Each row has a name. Each question is about the rows just above it.

[113 155 127 141  68 173  80 113 161 154 143 103] -> (52)
[111  87 147  91  97 184 160 113 104 147 152 130] -> (41)
[137 129 104 145  91 133 141 161 109  91 181 151] -> (135)
[125 104 118 124  56 153 115 142 113 154 169 164] -> (190)
[115 186 127 100 102 146 144 144 172 173 138 173] -> (20)
[121 114 147 116 114 147 170 120 136  54 139 165] -> (28)
[ 98 129 139 104 116 184 136  86 153 138 140  75] -> (137)
[142 109 168  98  74 216 120 113 132 147 167 125] -> (45)
[ 97 138 147  61 103 125 130 129 163 111 148 116] -> (176)
[102  46 165 108 151 146 114 147 129 128 147 142] -> (166)
[124 102 128  98 115 141 131 157 159 128 168 181] -> (67)
[104 160 180 163 107 130 179 129 141  87 129 160] -> (74)
Shift each entry of [104 145] by -1 times 1: | [103 144]
[100 102 146] with +1 step of 1 on every entry: | [101 103 147]
[ 56 153] with -1 step of 1 on every entry: | [ 55 152]
Shift each entry of [147] by +1 times 1: | [148]
Move every entry of [139] by -1 step of 1. | [138]
Move every entry of [102  46] by +1 step of 1. | [103  47]
Shift each entry of [172 173] by +1 times 1: | [173 174]

[127 113 227 120] = (52)
[149 175 147 154] = (41)
[120 113 227 120] = (135)
Shift each entry of [120 113] by -1 times 1: | [119 112]
Move every entry of [120] by -1 step of 1. | [119]
Shift each entry of [113 227] by +1 times 1: | [114 228]

[172 141 129 138 137 141 131 147  64 112 120  72  88  46 137  97 171 119
 104 183 117 122 187 123  98 122 212 127 116 116 147]  (20)
[172 141 129 138 137 141 131 147  64 112 120  72  88  46 137  97 171 119
 104 183 117 122 187 141  98 122 212 127 116 116 147]  (67)
[140 202 145 142 100 128  86  94  51 135  91 124 116  63 124 108 162  92
 120 156 114 139 115 146 150 111  93 130 164 140 127]  (137)
[140 202 145 142 100 128  86  94  51 135  91 124 116 105 124 108 162  92
 120 156 114 139 115 123 150 111  93 130 164 140 127]  (135)
Shift each entry of [94 51] by -1 times 1: | [93 50]
Shift each entry of [92] by -1 times 1: | [91]

[162  96 119 146 155 200 125 151 154 117 122  95 106 110 158] -> (28)
[137 120 125 130 133 125 124 130 141 125 129 119 121 123 133] -> (176)
[123 127 131 123 124 117 117 121 126 115 130 123 119 131 121] -> (45)
[162  96 119 146 155 116 125 151 154 117 122  95 106 110 158] -> (137)
Move every entry of [122  95 106] by -1 step of 1. | [121  94 105]
Shift each entry of [131] by +1 times 1: | [132]
Move every entry of [200 125 151] by +1 step of 1. | [201 126 152]
Move every entry of [124] by +1 step of 1. | [125]
Shift each entry of [ 96 119 146] by -1 times 1: | [ 95 118 145]
Shift each entry of [124 117] by -1 times 1: | [123 116]

[131 108 105 111 144 137 107 142 126 125 140 130 129 113 145 107 139 144
 142 114 116 125 114 128 106 115 125 114 139 109 109 127 111 107  71  85
 208  75 136 207 204]  (190)
[200 176 138 195  68  48 112  84  54  51  52 199 203 196  70 183 165 102
  93  86  75 204 202 201 122 201 208  78  52 104 101 206 119 117 136 137
 124 121 135 124 126]  (176)
[131 108 105 111 144 137 107 142 126 125 140 130 129 113 145 107 139 144
 142 114 116 125 114 128 106 115 125 114 139 109 109 127 111 107 146 144
 122 116 143 121 126]  (135)
Move every entry of [121 135 124] by -1 step of 1. | [120 134 123]
[112  84] with +1 step of 1 on every entry: | [113  85]
Shift each entry of [109 109 127] by +1 times 1: | [110 110 128]
Move every entry of [125] by +1 step of 1. | [126]
Move every entry of [145 107] by -1 step of 1. | [144 106]

[ 81  94 175  93] = (166)
[183 151  79 181] = (41)
[183 151  63 180] = (137)
[ 43  61 204  72] = (67)
[183 151  63] with -1 step of 1 on every entry: | [182 150  62]
Move every entry of [ 43  61 204] by +1 step of 1. | [ 44  62 205]
Move every entry of [151  79] by -1 step of 1. | [150  78]
Shift each entry of [151] by -1 times 1: | [150]
[183] with +1 step of 1 on every entry: | [184]
[ 94 175] with -1 step of 1 on every entry: | [ 93 174]
Shift each entry of [ 81  94 175] by +1 times 1: | [ 82  95 176]

[105 191  56 112 225]  (135)
[107 189  61 114 219]  (190)
[119 174 158 119 134]  (166)
[133 191  56 112 225]  (28)
Shift each entry of [133] by +1 times 1: | [134]
Move every entry of [174] by -1 step of 1. | [173]
Shift each entry of [105 191] by -1 times 1: | [104 190]
Shift each entry of [119 174] by +1 times 1: | [120 175]
[133 191  56] with -1 step of 1 on every entry: | [132 190  55]

